A small network was trained on made-up records. Each row is its average activation on records with the value named, seen along a few directions.
Related values have similar rows: they may be neighbours, one step apart, or belong to one group.
In the rows, 500 means zero.
Random noise pushes rows far along 3 fixed directions. That doesn't count. These rows show it; they differ only by the noise:
[422 501 328 457 534 404 585 853 517 487 608 427 498 502 463 510]
[534 499 521 444 478 403 484 510 519 442 575 458 518 479 553 461]
[509 433 399 569 589 477 622 608 547 488 385 478 393 547 348 593]
[527 467 507 452 478 436 528 508 518 460 543 427 486 466 490 486]
[560 452 486 560 567 456 553 471 547 459 391 511 421 546 424 558]


Field D:
d8: [500 482 572 517 533 575 515 407 536 543 535 543 514 524 511 486]
d3: [552 604 592 485 493 485 333 456 565 401 487 633 520 573 572 491]
d10: [446 518 545 498 512 581 516 467 495 526 571 509 524 482 509 444]
d17: [492 570 581 529 556 511 445 435 517 519 549 632 567 564 591 424]
d23: [536 557 586 363 412 355 407 503 500 424 724 447 595 456 700 398]
d1: [486 442 475 426 462 575 611 649 525 542 562 410 490 466 463 510]
d7: [525 570 457 526 516 458 411 611 474 478 613 585 614 526 719 427]
d22: [533 454 489 496 474 456 537 452 507 494 456 434 448 482 473 534]
d18: [566 443 452 659 592 524 569 444 510 563 309 608 445 579 467 596]
d26: [488 405 467 495 490 553 588 535 455 574 538 445 544 444 514 505]
d16: [616 416 562 592 599 616 599 358 558 530 293 537 397 575 391 562]
d24: [545 546 583 477 462 460 373 261 495 437 387 531 497 489 538 482]
d14: [385 441 484 499 473 555 590 523 446 635 554 438 509 416 462 505]
d13: [435 451 483 587 525 540 585 379 424 605 465 513 466 472 390 530]
d11: [458 492 488 546 464 578 516 434 452 559 474 491 502 470 499 512]
d5: [495 459 394 583 520 483 576 499 431 549 396 458 465 467 428 576]
d12: [567 490 497 587 593 411 497 469 522 463 385 518 458 560 474 571]
d15: [480 615 522 541 559 515 384 476 545 450 472 657 544 599 554 472]
d4: [526 482 541 441 468 534 513 544 515 508 560 445 508 509 512 462]
d6: [576 480 542 512 481 447 477 378 451 494 542 453 526 443 596 448]
d27: [496 570 561 413 442 527 387 486 526 424 585 515 551 494 540 428]
d19: [423 588 568 417 420 589 412 381 463 509 513 520 542 456 479 464]
d25: [366 497 488 423 398 636 540 519 478 560 514 448 483 414 365 489]
d21: [449 542 447 473 473 542 441 649 532 487 509 502 514 536 480 502]
d20: [532 478 607 398 394 482 445 392 516 428 502 395 482 439 452 495]
d9: [566 366 488 530 442 542 590 373 394 543 437 377 467 378 470 539]
d2: [406 517 453 297 334 470 498 666 454 492 664 285 473 355 406 486]
The values of D form 9 separate groups.
Which other values are in the same group as d7? Give them in the order they are listed.
Answer: d18, d26
Which other values are in the same group as d11? Give them in the order they are listed.
Answer: d14, d13
Which other values are in the same group as d25? Give them in the order they are listed.
Answer: d15, d19
Which other values are in the same group as d22? Give them in the order they are listed.
Answer: d23, d12
Which other values are in the same group as d2? Give them in the order they are listed.
Answer: d24, d20
Which other values are in the same group as d6? Give them in the order they are listed.
Answer: d5, d9
Which other values are in the same group as d16? Give them in the order they are listed.
Answer: d1, d4
Which other values are in the same group as d21? Give them in the order they are listed.
Answer: d3, d27

Field G:
g4: [558 552 474 680 579 352 406 324 480 404 253 700 515 627 586 586]
g5: [313 619 281 595 663 599 496 755 571 507 246 704 404 665 223 658]
g1: [402 453 446 622 562 799 596 515 575 606 287 526 376 578 219 627]
g6: [496 339 283 586 664 406 695 791 502 493 375 418 291 555 213 709]
g11: [555 445 719 389 304 567 489 146 421 574 702 351 615 328 698 345]
g2: [633 508 692 154 199 329 305 432 458 332 859 229 654 308 728 350]
g3: [504 441 458 653 584 540 679 472 445 603 430 542 485 502 460 525]
g7: [619 428 565 368 490 321 541 543 597 426 506 320 402 536 466 543]
g9: [459 271 210 631 533 662 853 768 407 636 393 312 312 383 212 647]
g8: [431 689 541 608 620 514 297 494 551 500 505 776 490 622 591 413]
g10: [427 530 690 220 269 647 487 348 477 561 787 332 746 268 646 257]
The values of G form a line.
A walk along G starts at g5 and steps to its neighbour g8. Put g4, g6, g3, g9 in the order it reaches them.
Answer: g3, g9, g4, g6
What is the length, in steps, of the shortest route from g11 to g7?
Answer: 6

Field S:
s7: [399 544 263 463 581 611 608 987 628 491 421 477 447 604 266 607]
s1: [678 507 659 623 661 490 408 396 630 446 435 693 535 668 661 468]
s4: [377 374 433 535 389 692 703 385 345 709 521 312 514 293 404 496]
s9: [294 484 432 512 549 671 613 651 482 668 549 544 500 504 386 513]
s5: [483 620 446 307 356 365 366 640 501 374 593 418 510 446 546 455]
s8: [647 303 606 520 421 535 536 237 371 533 548 427 520 363 611 509]
s3: [345 638 427 638 598 605 446 527 555 491 299 705 417 631 293 565]
s6: [599 436 464 557 544 289 528 459 444 445 451 448 443 487 518 553]
s2: [535 418 468 469 518 433 657 558 562 486 449 326 381 515 336 567]
The values of S form a 3 by 3 grid.
Name the neighbours of s8, in listed order.
Answer: s1, s4, s6
Name the neighbours of s5, in listed order.
Answer: s7, s2
A value of S combines one of 3 hidden first parts with one of 3 second parts; all combinations occur once.
s2 and s9 share the first part; s2 and s5 share the second. Which value has the first part of s5 and the second part of s9?
Answer: s3

Field K:
k5: [547 585 548 272 522 317 410 752 659 370 624 445 458 554 518 428]
k1: [617 345 550 620 469 482 575 162 364 570 369 383 500 350 523 532]
k2: [449 664 573 581 605 692 367 467 599 452 494 784 566 623 474 425]
k7: [639 427 780 125 259 322 411 235 462 377 814 206 530 249 595 332]
k8: [254 555 175 493 485 430 583 897 384 523 536 448 471 464 315 601]
k6: [355 501 418 549 447 610 604 704 417 707 777 380 729 385 729 334]
k3: [706 376 564 430 484 261 560 457 499 497 561 368 527 524 758 520]
k4: [412 549 452 491 379 686 453 498 555 431 316 461 363 493 229 574]
k9: [259 528 397 401 424 653 548 753 409 638 769 512 632 439 541 448]
The values of K form a 3 by 3 grid.
Name the neighbours of k4, in listed order.
Answer: k5, k2, k8
Name the neighbours of k3, in listed order.
Answer: k1, k7
A value of K combines one of 3 hidden first parts with one of 3 second parts; all combinations occur once.
k1 and k6 share the first part; k1 and k8 share the second. Which value has the first part of k8 and the second part of k6?
Answer: k9
